A small network was shown many inputs. Here are its activations along a few directions, one row for each input.
In each table, some parts of the input vary, and every possible input appears once, in random order.
A made-up example of a description, with smaller parts first: one of 5 places around a ring, together with either a single point or one of 11 places around a ring or (one of 3 separate values, together with one of 6 places along a line).
Shared parts are said once, and a part with two or three values counts as separate values.
In the rows, 128 means zero.

Other details of the inputs shift rows strongly along three fixed directions, in all tables alike. That doesn't count.

Table:
r1: [109 166 129 120 115  99 114 144 114 102 124 130 108]
r2: [129 101 130 127 115 164 129 134 147 118 141 128 158]
r3: [178 100 109 141 178 153 132  82 167 195 115 134 128]
r4: [105 149 129 133 108 115 119 148 113 119 110 137 119]
r5: [134 166 125 137 144  86 124 121 112 142 111 130  83]
r6: [126 103 130 121 119 138 139 135 104 102 127 130 157]
r7: [130 174 113 124 146 110 103 119 156 150 115 134  93]
r8: [114 145 122 133 104 142 114 144 158 137 125 132 127]
r9: [111 147 136 126 112 102 129 137 111 107 133 123 118]
r10: [143 139 126 133 150  97 133 113 107 137 120 127 101]
r11: [105 155 130 117 117 104 117 135 118 108 125 129 119]
r12: [122 104 138 113 126 125 135 122 104  93 143 122 153]
r13: [176 143 115 136 188 108 122  90 132 170 110 134  82]
r14: [104 169 128 139 101 106 118 158 117 124 107 138 103]
r15: [118  89 152 112 177 131 150 120  85 157 126 119 138]
r16: [131 142 122 138  89 191 108 157 217 136 158 126 134]
r17: [150  85 132 119 162 118 145  92  96 123 133 122 145]
r18: [106  77 152 121 131 188 147 153 136 151 144 115 169]
r19: [134 132 120 129 150 113 124 116 109 145  96 141 119]
r20: [116 180 127 130 107 123 102 150 163 122 137 128  96]
r21: [133 117 128 136 106 159 133 143 150 124 142 125 140]
r22: [102 158 134 126 112  96 121 137 112 110 127 127 114]
r23: [100 162 124 127 110 110 111 152 113 113 103 140 116]
r24: [113 115 135 118 118 117 139 121 113 108 141 119 149]
r25: [172 146 109 142 179 127 111  89 180 193 123 132  85]
r26: [137 144 121 128  99 180 109 146 219 126 177 114 131]
r27: [113 148 129 139 104 116 129 152 113 120 116 133 115]
r28: [157  80 133 123 160 119 154  93  96 125 139 120 146]
r29: [176 133 110 152 166 145 127 103 168 191 112 136  98]
r30: [119  95 136 114 121 123 145 116 107 103 147 117 161]
r31: [114 114 132 130 112 128 135 137 110 114 123 131 146]
r32: [113 155 126 124 109 129 112 136 163 127 143 123 118]
r33: [144  88 121 119 155 131 141 102 101 132 111 134 157]
r34: [116  97 132 124 113 132 142 129 106 114 126 127 162]
r35: [123 119 138 121 118 118 135 130 110 101 143 119 136]
r36: [122 107 134 110 127 125 134 121 107  93 143 122 155]
r37: [103 170 129 139 101 106 119 156 117 124 106 138 104]
r38: [148  98 130 129  98 197 130 134 211 121 195 104 159]
r39: [129 103 135 127 116 140 143 137 101 103 129 129 151]
r40: [133 131 123 138 147 110 130 116 107 148  98 140 116]
r41: [118 147 125 130 112 123 124 149 115 114 115 135 122]
r42: [153  84 129 130 152 132 150 107  93 132 117 132 147]
Description of these inputs: one of 2 separate values, together with either a single point or (one of 4 places along a line, together with one of 5 places along a line).
Question: Changing only the choice among 2 separate values turns r36 into r23. The same change can be made to r32. Which row results?
Answer: r8
Question: Changing only the choice among 2 separate values turns r11 into r19. The same change can be made to r30. Which row results?
Answer: r34
Question: Which other rows does r6 become when the place on the line of 4 takes its other values? List them by row number.
Answer: r23, r33, r41
Question: Which other rows does r27 become when the choice among 2 separate values takes its other values? List them by row number.
Answer: r10
Question: Which other rows does r17 become when the choice among 2 separate values takes its other values? List them by row number.
Answer: r4
Question: Which other rows does r26 become when the place on the line of 5 takes its other values? List them by row number.
Answer: r5, r10, r13, r38

Table:
r43: [148 118 120 125 158 110 131 100 106 134 112 135 125]
r44: [140 147 113 134 133 131 112 115 172 155 126 132 113]
r45: [146 139 110 154 120 154 121 133 163 165 101 146 119]
r46: [113 193 113 132 130  79 101 130 122 141  90 145  81]
r47: [ 65 183 136 126 163  96 105 163  86 197  47 154  81]
r48: [ 99 128 136 122  64 164 119 161 176  88 173 115 161]
r49: [146 152 112 130 140 137 107 120 170 145 127 134 111]
r50: [151 132 116 138 147 134 121 106 164 160 130 129 114]
r51: [104 123 138 115  72 174 121 163 174  78 181 112 167]
r52: [ 68 125 152 128  58 104 149 192  34  50 110 133 155]
r53: [144 150 125 131 143 136 117 125 167 153 141 121  98]
r54: [ 69 176 141 119  60 113 111 182 124  72 144 124 124]
r55: [168  72 118 129 157 158 144  81 159 154 147 120 160]
r56: [121 181 129 128 145  87 115 134 113 136 111 132  77]
r57: [139 143 130 139 139 133 126 122 166 162 147 116 101]
r58: [121  73 137 111  78 194 137 143 169  73 190 108 203]
r59: [128  92 144 115 156  78 157 105  29  97 110 127 142]
r60: [165  88 113 121 151 163 131  93 165 139 145 125 160]
r61: [162 121 112 154 139 157 128 125 153 167 103 145 119]
r62: [160   9 155 106 185 107 196  70  12  98 139 110 190]
r63: [ 68 165 146 124  59 113 119 178 124  77 151 117 129]
r64: [121 169 131 130 141  90 121 131 112 140 115 129  83]
r65: [129 111 126 113 161  68 142  98  35 104  87 139 134]
r66: [159 123 122 153 145 153 137 133 149 176 120 131 106]
r67: [168  87 124 123 155 166 135  99 160 139 155 119 148]
Question: Describe the family of inputs behind these rows.
Answer: either a single point or (one of 4 places along a line, together with either a single point or one of 5 places along a line)
Question: Which other rows does r67 become when the place on the line of 5 takes its other values? List them by row number.
Answer: r51, r54, r59, r63
Question: Which other rows does r60 become when the place on the line of 4 takes its other values? List them by row number.
Answer: r49, r51, r56
